Each row below holds a small network's activations on one input, seen along a few directions.
Each table varies a few parts of the input and shows all the possible inputs, shuffled.
A made-up example of a description, with smaller parts first: one of 2 separate values, together with either a single point or one of 11 places along a line or (one of 4 places along a line, together with one of 8 places around a ring).
Shared parts are said once, and a part with two or three values counts as separate values.
(in the rows, 128 means zero)

Other details of the inputs vary at random and push rows far along three fixed directions, the same in every table; ignore that.

A family of inputs:
R1: [137  95 107 103 147 148 107 150 208 106 142 138  71 178]
R2: [120 132 159 107 123  78 145 132 159 155 201 160 108 206]
R3: [119 100  82 162 158 167 150 129 114  54  56  85 146  53]
R4: [138 115 102  78 120 146 129 193 119  97  81 140 115 138]
R5: [142  96 111  86 159 126  83 151 190 112 117 161  78 168]
R6: [161 100 100  72 136 126  84 193 185 122 124 169 117 153]
R7: [138 112  96 187 181 171 156 134 111  79  38  85 138  63]
R8: [116 145 144 146 150  99  67 103 145 104 144 114 121 118]
R9: [127 117 149 155 163 107  60  55 164 125 147 141 134 110]
R10: [128 121 133  90 129 109 199 176 116 153 128 154 118 185]
R11: [121 140 130  93 103 109 208 216  57 120  84 141 153 145]
R12: [107 149 169 164  99 127 114  39 102 142 172 107 149 114]
R13: [128 111  77 183 167 169 159 146 120  64  61  73 139  49]
R14: [147  79  81 136 154 151 115 132 163  89  95 127 157  74]
R15: [126 153 120 110  97 152 172 172  63 138  73 121 123 132]
R16: [124 157 140 168 156  99  75 117 149 115 152 102 115 114]
R17: [134 163 114 116  86 176 218 193  60 167  88 104 116 137]
R18: [127  75 121 159 219 103 136 114 166  68  84 136 141 111]
R19: [122 158 145  84  69 141 163 142  78 184 140 139 114 167]
R20: [127 154 167 171 115 104  92  46  95 170 156 126 180  90]
R21: [163  80  99  78 142 151 121 165 191 151 130 165 105 167]
R22: [107 165 150 148  86 111 114  79  84 150 164 119 163  91]
R23: [158  80  96 103 118 175 148 159 157 127 114 147 133 140]
R24: [125 123 147 149 158 100  48  73 165 104 152 134 144 101]
R25: [129 153 144  85  69 145 164 144  81 193 142 149 127 161]
R26: [129 165 147 128 102 116 112 136 165 173 207 125  76 189]
R27: [101 184 165 170  80 147 183  70  19 165 115  81 168  87]
R28: [100 169 151 145  88 106 112  79  81 143 163 110 149  98]
R29: [131 133 149  95  91 123 101 118 163 170 199 162 102 186]
R30: [105 116 146 168 178  58 105  83 171  98 171 127 142 114]
Each input here is: one of 5 places around a ring, together with either a single point or one of 5 places along a line.
- Changing only the place on the ring of 5 turns R17 into R26. The same change can be made to R27. Which row results? => R1
- Which other rows does R20 become when the place on the ring of 5 takes its other values? List them by row number. => R6, R14, R21, R23
- List by row number the other rows that have the place on the ring of 5 in common with R28. => R3, R13, R14, R22, R30
- Which other rows does R8 become when the place on the line of 5 takes its other values? List them by row number. => R4, R6, R16, R24
- Start at R7 and move only the place on the line of 5, one step at a time. The first step leads to R15. Which rows follow, in order? => R5, R9, R20
